Each row below holds a small network's activations on one input, seen along a few directions.
Each table varies a few parts of the input and shows all the possible inputs, shuffled.
Descriptions start from the smaller parts, as in this example, which fits no table here: ring(5) and (point or line(11) or (values(3) and line(4))).
Shared parts are said once, and a part with two or three values counts as separate values.
(in the rows, 128 means zero)

Other details of the inputs shift rows strongly along two fixed directions, in all tables alike. That doesn't count.

Rows:
x1: [165 149 145 131 154 132 137 149  98 117 101 101 124]
x2: [157 134 135 109 121 114 132 139 106 112 107  96 116]
x3: [ 82 136 142 136 115 101 115 142 113 168 173 151 150]
x4: [157 140 128 105 117 120 133 139 108 125 106  98 112]
x5: [168 152 139 120 158 136 127 129  96 135  94 112 129]
x6: [100 126 136 138 123  99 115 139 112 137 156 135 144]
x7: [ 96 132 136 126 120 106 119 132 111 160 160 155 153]
x8: [ 62 119 145 150 122  95 115 148 123 155 185 155 148]
x9: [165 143 130 104 116 125 128 133 108 129 109 102 121]
x10: [ 73 123 149 141 120 105 113 144 120 156 175 149 138]
x11: [160 153 150 124 151 139 135 142  96 127  98 103 114]
x12: [ 47 123 141 144 127  96 117 147 122 159 194 171 149]
x13: [166 155 144 121 152 141 132 136  98 138  99 106 120]
x14: [ 77 117 153 145 120 105 111 146 120 159 174 151 140]
x15: [ 67 118 136 143 128  96 117 140 116 153 183 161 150]
x16: [ 94 124 134 131 125 102 118 131 113 149 155 147 154]
x17: [105  82  87 167 143 197 145  78 245  78 131 162 100]
x18: [117  90  96 164 136 177 138  90 213  86 124 140 106]
x19: [163 143 123  97 120 122 129 126 107 130 101 111 131]
x20: [ 48 124 147 148 118  99 114 149 125 171 189 169 148]
x21: [134 121 108 130 122 156 142 118 160 114 113 126 102]
x22: [ 98 139 138 122 120 102 121 131 108 158 159 160 152]
x23: [123 137 134 118 119 114 116 127 110 146 137 127 146]
x24: [153 136 124 100 124 119 139 140 105 117 109  97 115]
x25: [147 113 119 138 127 139 127 119 147 100 110 118 118]
x26: [163 146 123 101 116 123 133 135 110 134 104 108 121]
x27: [117 100 105 149 133 171 143 105 205  92 119 134 104]
x28: [168 139 134 108 117 126 125 135 108 129 107 102 123]
x29: [160 135 126 107 123 117 125 125 102 116 104 100 131]
x30: [123 107  96 150 127 186 143  94 208 102 119 159 102]
x31: [161 127 136 119 121 117 128 141 110 112 104 102 115]
x32: [164 133 121 101 124 118 137 125 101 123 106 108 130]
x33: [163 141 123  99 119 124 126 124 106 129 104 106 131]
x34: [164 145 121 101 115 126 135 134 105 132 107 111 118]
x35: [166 136 128 109 121 115 124 132  96 119 100  98 137]
x36: [135 112 120 173 167 178 138 108 181  94 111 139 118]
x37: [ 39 128 142 150 120  99 113 148 123 171 198 184 147]
x38: [164 140 122  96 126 116 138 123 104 120 108 112 131]
x39: [169 145 142 128 159 131 130 133  92 123  95 112 132]
x40: [109  82  92 168 139 188 143  84 235  83 125 151 105]
x41: [122  93  97 158 133 178 137  85 206  92 120 143 116]
x42: [167 138 128 105 120 127 121 129 106 128 103 103 136]
Description of these inputs: ring(6) and (point or line(6)).
The inputs of x33 and x4 match in every part but the ring(6) part. If x19 is changed in the same way as x33 into x4, which row does it become?
> x20
The inputs of x6 and x9 match in every part but the ring(6) part. If x36 is changed in the same way as x6 into x9, which row does it become?
> x13
List by row number the other rows that have the ring(6) part in common with x8.
> x1, x2, x12, x24, x27, x31
Which other rows does x38 become when the ring(6) part takes its other values? List them by row number.
> x12, x17, x22, x30, x37
